These are the activations of a small neural network, seen along a few directions. Each row is one input.
In each table, some parts of the input vary, and every possible input appears once, in random order.
A made-up example of a description, with smaller parts first: one of 5 places around a ring, together with either a single point or one of 11 places around a ring or (one of 2 separate values, together with one of 6 places along a line).
Shared parts are said once, and a part with two or three values counts as separate values.

Rows:
r1: [-44  66  39  41   9  29 -69   9   6   2   2  32  10  34 -49]
r2: [ 17  33  60  39   1  35   8  10  81 -11  26  59 -11  14 -49]
r3: [-11 -30 -38 -34 -22 -64  29  -5 -92 -22 -11 -50  12   9  42]
r4: [  2  21 -14 -54  45  26 -56  47 -53 -10   3  48  64  29  -6]
r5: [ 75  -4  15 -49  38  38  14  52  29 -15  48  31  44  18  -5]
r6: [ 64 -46 -56 -19  20  47  59  19  38  36  24   6  32 -22  31]
r7: [-19  -6  28  22 -59 -29  22 -48  39  72 -19 -23 -54 -31  23]
r8: [-54  10  16  44 -44 -53  13 -46 -33 -11 -35 -39 -61   0  -2]
r9: [-64  26  10  45   9 -24 -53 -28 -15 -71 -22 -16 -30  -6 -44]
r10: [ 48 -46 -26 -56 -36 -25  29  -7 -22  60 -11 -35   0 -22  66]
r11: [-19 -18 -27 -41  49 -30 -45  21 -73 -78 -16 -32  18   6   6]
r12: [  7  -6  -8  63 -10  49  48 -22  96  48  11  20 -26 -29 -14]
Q: Describe the family of inputs behind these rows.
A: one of 2 separate values, together with one of 6 places around a ring
Q: A walk changes only the place on the ring of 6. It starts at r10 and steps to r3. List the rest of the walk in order.
A: r11, r4, r5, r6
Q: Change only the choice among 2 separate values in r4. List by row number the other rows that result.
A: r1

Rows:
r13: [ 29 -16 -10 -29  16  18  -7  15  10  10   2  22  24 -12   9]
r14: [ 22  -7  12 -23   1   1  35   4  15  13  12  -2   5   4  13]
r15: [ 19 -14 -13   0  12   9  37   0  15  -2  19  -3  10  -8   9]
r16: [  5 -21  -4 -18  14   8  19  -2  23  22   6   3  13  -9  14]
r17: [ 10  -9   8  -1 -23 -21  22  -6   5  13  -3  -6 -32 -10   9]
r18: [ 37 -13 -26 -16   7  15   7  18  10 -14  15  12  25  -1   1]
r19: [  8  -9  -6  12 -19   0   9  -9  13  23 -14 -29 -21 -12  12]
r20: [ -5 -13  -8  -2 -15  -9  10 -17  17  20 -20  -5 -19 -25  11]
r21: [-31   4   5 -27   1 -51 -27   0 -75 -48 -17 -29  -3  14   4]
r22: [ -1   4   6  34  -9   3   3 -18  23  -7  10   8   5  -3 -17]
r23: [  1   3  35  19 -16  -3   0  -9  23   3   8  17  -7   6  -1]
r24: [ -5  22  21  25  12  25 -23   7  29   4   2  -1 -10   8 -22]
r25: [ 40 -11 -12 -16  13  22  -8  24  11  11   7  -1  23   5  13]
r26: [-44  11 -19 -14   4 -37 -23  -1 -87 -33 -23 -21   3  18   2]
r27: [-13  15   9  26 -19  10   4 -11   9  18   5  23   1   8  -6]
r28: [-45   3 -15 -26  12 -44 -40 -11 -71 -38 -23 -24   5  -2   5]
r29: [-34  -1 -22 -10   9 -41 -25 -10 -73 -60 -13 -32   3   6  -3]
r30: [-21  19  16  11  12  12 -24   3  29   0   3  25  -7 -10 -23]
r31: [ 30  -9 -14 -17   9  26   9  25  -6  15   2  25  21   9   7]
r32: [ 9 -3 -9 -5  7 13 39  8  1 26  9  8 10  5 15]
r33: [-14   2  16  19  -5   5 -12 -20  28  12   1  21   2 -11  -1]
r34: [  5 -11 -20  10 -24  -8  25 -16  12  -2  -6 -14 -20 -19   0]
r35: [ -7  21   6  23   6  17  -7   0  28 -22   9  14  -8   0 -35]
r36: [-32   7 -12 -11   8 -35 -41  -2 -73 -34 -18 -50   5  11   7]
r37: [ -5  16  37  10   4  10 -11  10  29  -9   3  20 -17  11 -23]
r38: [-18  30  12  25   5  19  -6  13  13   5   3  27 -10  11 -26]
r39: [ -2   0 -17   6 -24  -3  27 -12  -5  29 -11  -1 -25  -3   5]
r40: [ 43 -15   9 -29   6  11   5  25   6   1   8  18  15   5   8]
r41: [ -1  11  15  29 -15  12 -14 -13  21  17  11  -6   2   1  -3]
r42: [ 18 -17  -1  -5  11  16  19   6  19  25  12 -19  11   3  15]
Q: Describe the family of inputs behind these rows.
A: one of 5 separate values, together with either a single point or one of 5 places along a line
Q: Changing only the choice among 5 separate values turns r16 into r14. The same change can be made to r30. Which row results?
A: r37
Q: A walk changes only the place on the line of 5. It starts at r24 and steps to r41. List the rest of the walk in order.
A: r19, r42, r25
Q: Which other rows agree with r26 in the choice among 5 separate values? List them by row number.
A: r27, r31, r32, r38, r39

Rows:
r43: [ -2  37  62  21   2  42 -33  10  73  71  14  17  -6  11 -12]
r44: [-75  13 -11  49  12 -34 -38 -43 -45 -64  -9 -27  -3 -11 -23]
r45: [ 35 -30 -39 -60  34 -17 -16  33 -86 -38  26 -35  77  21  40]
r46: [ -5   9   5  85   5  56   6 -17  76  28  11  21 -10  -9 -25]
r47: [-44  29  20 -47  -8 -53 -19  12 -81 -40 -22  30   1  31 -12]
r48: [  6 -36 -42  -7 -94 -53  41 -42 -50  69 -49 -29 -33 -21  59]
r49: [-22 -18 -16   3  25 -42  24 -16 -37 -95  -3 -53 -33  -9 -13]
r50: [ 81 -38 -43 -37  31  68  50  43  55  52  35  28  51 -11  28]
r51: [ 47 -17  -1  35  17  48  66   9  84  -2  20  -8 -39  -9 -17]
r52: [ 29  23  42 -15 -29  21  16  24  47  39   2  81  -3  19 -17]
r53: [-50  28  24 -26   6 -35 -97 -14 -35 -19 -25 -24  -4 -11  -9]
Q: Describe the family of inputs behind these rows.
A: either a single point or (one of 2 separate values, together with one of 5 places around a ring)

Rows:
r54: [ -6  -2  20  61   0  17  11 -46  38   2  -3  27 -44 -26 -20]
r55: [-55  -2 -16 -41  11 -45 -40 -18 -52 -16   1 -15  17 -24  10]
r56: [ 57 -11 -13 -46  43  38  10  44   5 -10  16  41  54  11  10]
r57: [ 31 -46 -32  -2 -16   7  58  -3  33   5  13   0  -8 -28  27]
r58: [-17  33  37  35 -28   8  18 -33  32  38 -21  32 -34  -4 -20]
r59: [ 51 -35 -27  -2   8  20  29   9  39   1  39 -31  22 -17  12]
r60: [-41  -5 -24 -32  27 -38 -14  19 -44 -38 -34 -44 -29  10 -11]
r61: [-14  45  58  23 -14  30 -17  -3  30  48   2  15 -24  18 -10]
r62: [ 11  -5  16  62  32  23 -27 -24  52   3   7  -7   0 -12 -31]
r63: [ -2   5 -13 -16 -25 -31 -58  -7 -47 -45 -45 -37  -2  -5  11]
r64: [ 33  -3   4 -37 -17  17  22  33  18  64  18  -3   7  13  36]
r65: [ 27 -17 -16 -28 -33  -4  57   3  18  53  -5  14  -2  -8  23]
r66: [-55  16 -51  19 -13 -16  -6   3 -83 -27  -6 -33  18  26   5]
r67: [-24 -14  23  -6  -6 -73 -10   6 -56 -49  -1 -22   8  31   4]
r68: [  5  41  34   9  30  45 -31  15  17 -29  19  63  15  17 -46]
Q: Describe the family of inputs behind these rows.
A: either one of 5 separate values or (one of 2 separate values, together with one of 5 places around a ring)
